Each row below holds a small network's activations on one input, seen along a few directions.
In each table, some parts of the input vary, and every possible input appears once, in random order.
A made-up example of a description, with smaller parts first: one of 2 separate values, together with either a single point or one of 11 places around a ring or (one of 4 places along a line, together with one of 8 places around a ring).
Shared parts are said once, and a part with two or three values counts as separate values.

A family of inputs:
row 1:  -8  -5 -14 -10 -10   3 -16 -13   8  -2  24   2   2   6   8  -6   9  -6
row 2:  -7  -3  -1  15   0 -19  -2   7   8  -2   1 -13   6  -5   3  -5  13 -14
row 3:  18   9   2   8   0  -7  10  -6 -12  12  -9  -1 -16  -4 -11  -1 -10  10
row 4: -12  -8  14  14  -3   1   3   8   3 -14   0  -4  10  -9  10   2   6  -9
row 5:  -5  -8  -2 -12  -3  24  -7  -4  -2   8   9   4   5  13  14  12 -12  12
row 6:   9  -2   8  11  -1  16  18   0  -9   2  -4  12  -6  -2 -10  12 -13   6
row 7:  20  11   1   8  -2   4  12  -2 -10   8 -10   4  -9  -3  -8   6 -12   6
row 8:   0   2 -17 -15  -1  -2 -18  -6   4  17   6  -8  -8   7  11 -10  -1  11
row 9:  -6 -13  15  12   1   5   8  12  -1  -9  -6  -5  11  -3  13   8   1  -5
row 10: -11  -7  -6 -11  -9  15  -9 -11   3  -1  20   7   9   3  13   0   1   1
row 11:  -1  -2  -4  14   3 -20  -5   8   7   3 -10 -14   1  -6   7  -6   7  -7
row 12:  19   7  -7   9   0 -11   9  -2  -5  13  -7   0 -17  -5 -13  -9  -1   5
row 13: -17  19   0 -57  23  -7  -6   7  14 -18  -8  16   9  24 -14 -11   2   8
row 14:   3  -4   4  11  -5   9  15  -5  -5  -5   7  14  -2 -13 -15  -1  -2  -6
row 15:  -6  -9  18  15   1   9   6  14  -3  -6 -12  -7   8   2  12  15  -5   4
row 16: -12  -9  11  15  -8  -5  -3   4   7 -13   4  -5   8  -9   4   0  15 -21
row 17:   2   1   7  10   1 -16  -2   9  -4   6 -18 -17   1  -2  11   1  -5   4
row 18:   1   2 -11 -15  -1   2 -16  -8  -2  17   3  -8  -5  10  13  -4 -11  13
row 19:  -5   0  -5 -13   1  22  -9  -2  -9   8   7   0   0  11  17   8 -13  13
row 20:   2   2   2  11   1 -19  -4  11   2   6 -14 -18  -2  -6   9  -5   4   1
row 21:   2  22  12 -36  22 -12  17   2   9 -26 -21  19  -2   6 -42  -2   2   1
row 22:   2  -5   3  13  -7   5  10  -9  -3  -7  11  11  -5 -11 -22  -6   9 -14
row 23:  -3   1 -21 -11   0  -3 -19 -11   6  12  11  -6  -5   6  10 -10   2   7
row 24: -13  18  19 -31  26 -22  -1  21  14 -27 -30  10  14  10 -17   2   9  -2
row 25:   2   2 -10 -13   1  14 -12  -4  -3  14   2  -3   0  14  16  -1 -13  10
row 26:  -8  -2 -21  -9  -4  -3 -13 -12   8   8  20  -4   2   8   7 -10   8  -3
row 27:  -7  -6   6  14  -6 -12  -5   6  10 -12   5  -9   6  -8   4  -1  12 -19
row 28:  17   4 -11  10   0 -11   4  -6  -2   8  -2   1 -13  -9 -18  -7   4   1
row 29:   5   2   8  11   1  -4   0  14  -4   2 -19 -13   6  -1  14   7  -5   2
row 30:   9   1  -7  12  -1 -10   8  -6  -2   3   9   2  -8  -8 -24  -9   9  -7
row 31:   7  -3  -2  13  -5  -2   7  -7   0  -7  13   8  -8  -9 -23  -7   7 -12
row 32:   9  -5   9   7  -3  11  17  -4  -8  -2   4  12  -3 -12 -11   9  -7   2
row 33:  -1  -2   9  11   2   5   5  17  -9  -3 -17  -7   7  -1  16  15  -5   2
row 34:  13   6   3   8  -1  12  17   1 -15   4  -7  10  -8  -5  -6  13 -13   6
row 35:  -5 -10  -2 -14  -4  19  -6  -7  -1   4  16   4   8   6  15   7  -5   7
row 36: -14  -7  -9  -7 -10  11 -12 -14   5  -3  24   6   4   7   9  -7  11  -8
What do these inputs look like to the network?
> one of 3 separate values, together with either a single point or one of 11 places around a ring
The inputs of row 31 and row 1 match in every part but the choice among 3 separate values. If row 7 is changed in the same way as row 31 into row 1, which row does it become?
> row 25
Which other rows does row 36 become when the choice among 3 separate values takes its other values? List them by row number.
> row 16, row 22
Which other rows agree with row 16 in the choice among 3 separate values? List them by row number.
> row 2, row 4, row 9, row 11, row 15, row 17, row 20, row 24, row 27, row 29, row 33
Which other rows does row 6 become when the choice among 3 separate values takes its other values? List them by row number.
> row 5, row 15

A family of inputs:
row 37:   1  -2  15  17   5 -11  11  15   0  -7 -19  -5   3  -8  -3   5   2  -5
row 38:  -4   5   9  -3   7 -12   5   6   6 -15  -5   4   4  -6 -14  -2   9  -6
row 39: -19 -22 -42 -25 -18  28 -44 -23   8  33  43 -10   7  25  55  -9  -5  11
row 40:  14   1   5  26  -2  -3  17   2  -9   1  -6   2  -9 -14 -17   3   1  -5
row 41:   4  12  11 -14  12  -2  13   3  -1 -10 -13  11  -3   4 -21   1  -4   5
row 42:   4   4  17  15   3 -10  10  14  -3  -9 -19  -5   2  -9  -3   8   1  -5
row 43:   3   9   8 -15  14  -7  11   5   3  -7 -16   9  -2   5 -20  -1  -3   5
row 44:   5  15   9 -16  12  -6  10   4  -1  -9 -15   8  -3   4 -21   1  -4   5
row 45: -19 -19 -40 -25 -19  32 -43 -24   4  30  46  -8   7  23  56  -7  -6  11
row 46: -18 -16 -40 -25 -19  29 -45 -25   4  30  45 -11   5  24  56 -10  -5  12
row 47:  15  -1   9  28  -5   1  20   0 -11  -1  -4   3 -10 -16 -16   5  -2  -4
row 48:  -2   8   8  -4   5 -15   2   5   6 -14  -8   2   2  -4 -15  -3   8  -8
row 49:  16   4   8  25  -5  -3  16   1 -10   1  -6   1 -10 -16 -16   5  -2  -4
row 50:  -4   2   6  -3   7 -16   4   6   9 -12  -8   2   3  -4 -15  -5  10  -8
row 51:   2   0  18  18   3  -6  14  13  -4 -10 -16  -4   3  -9  -4   8   0  -5
What do these inputs look like to the network?
> one of 3 separate values, together with either a single point or one of 4 places along a line
The inputs of row 41 and row 43 match in every part but the choice among 3 separate values. If row 51 is changed in the same way as row 41 into row 43, which row does it become?
> row 37
Which other rows agree with row 44 in the choice among 3 separate values? List them by row number.
> row 42, row 46, row 48, row 49
